Each row below holds a small network's activations on one input, seen along a few directions.
In each table, some parts of the input vary, and every possible input appears once, in random order.
A made-up example of a description, with smaller parts first: values(3) and (point or ring(9) or (line(6) and ring(8))).
Shared parts are said once, and a part with two or three values counts as separate values.
In the rows, zero is written as 128.

Other details of the inputs shift rows strongly along three fixed directions, in all tables alike. That doesn't count.
These rows show it; all are for the same input, with only those details redrawn:
81 180 117 144 56 102 123 128 139 134 156 110 120 149
124 150 127 136 107 105 135 126 158 127 165 124 123 120
97 166 128 158 79 105 134 118 164 143 157 108 111 112
117 118 139 141 115 139 134 174 97 144 89 113 133 160
128 130 144 161 118 116 146 129 165 147 132 116 116 92
126 185 106 102 89 83 113 124 140 95 192 147 149 171
100 125 133 154 97 135 132 175 94 149 79 107 129 157
80 158 119 142 64 124 117 166 91 137 107 106 131 181

Table:
R1: 102 134 121 134 108 99 133 108 131 148 152 122 123 92
R2: 132 159 125 122 124 116 114 134 134 117 135 113 114 135
R3: 178 104 124 90 163 124 121 95 167 89 167 170 150 130
R4: 109 145 105 122 105 99 105 111 148 118 176 163 131 151
R5: 128 128 138 136 149 133 137 142 140 155 110 92 104 73
R6: 91 117 175 196 97 164 160 106 185 164 100 74 95 48
R7: 155 105 132 117 169 169 114 196 52 105 49 132 163 179
R8: 152 121 130 109 149 136 122 106 173 99 154 153 154 134
R9: 109 147 144 149 104 148 117 147 105 137 117 106 115 145
R10: 111 177 114 121 81 92 113 132 134 112 171 131 138 155
R11: 136 86 154 158 186 142 162 117 141 179 76 101 98 44
R12: 102 80 131 136 150 147 125 153 59 148 35 118 112 159
R13: 149 123 147 83 140 132 138 126 144 103 152 131 148 97
R14: 99 154 122 164 87 116 128 109 175 148 158 137 111 124
R15: 108 119 120 126 135 153 106 174 89 132 70 121 120 192
R16: 184 104 108 101 191 139 120 119 121 90 134 168 159 149
R17: 173 119 137 106 182 146 139 147 116 113 116 138 141 92
R18: 173 131 109 104 180 137 110 123 137 85 149 165 161 156
R19: 107 120 115 135 132 135 120 133 117 130 109 130 109 153
R20: 103 135 123 155 103 146 123 102 149 148 150 119 102 129
R21: 173 51 150 145 169 150 157 87 167 142 98 129 112 58
R22: 117 118 117 116 125 156 127 155 42 135 56 120 144 149
R23: 149 151 131 71 141 123 117 144 97 104 169 139 155 154
R24: 123 105 140 143 142 168 123 152 108 146 91 123 122 162
R25: 158 92 121 148 166 137 151 82 149 131 118 138 110 69
R26: 158 135 123 87 151 116 124 107 110 122 156 148 139 131
R27: 200 86 128 93 191 118 131 95 124 106 151 169 140 131
R28: 164 107 141 97 152 123 149 88 158 116 147 141 133 70
R29: 70 124 120 173 81 104 127 89 144 160 143 118 96 96
R30: 101 175 105 85 86 88 114 146 98 106 179 127 155 165
- What do these inputs look like to the network? => values(5) and ring(6)
- The inputs of R14 and R15 match in every part but the values(5) part. If R4 is changed in the same way as R14 into R15, which row does it become? => R19
- Change only the values(5) part in R22. List by row number the other rows that result. => R1, R11, R26, R28
- A walk changes only the ring(6) part. It starts at R23 and steps to R9. List the rest of the walk in order. => R24, R20, R27, R26
- Change only the ring(6) part in R21. List by row number the other rows that result. => R3, R6, R8, R13, R28
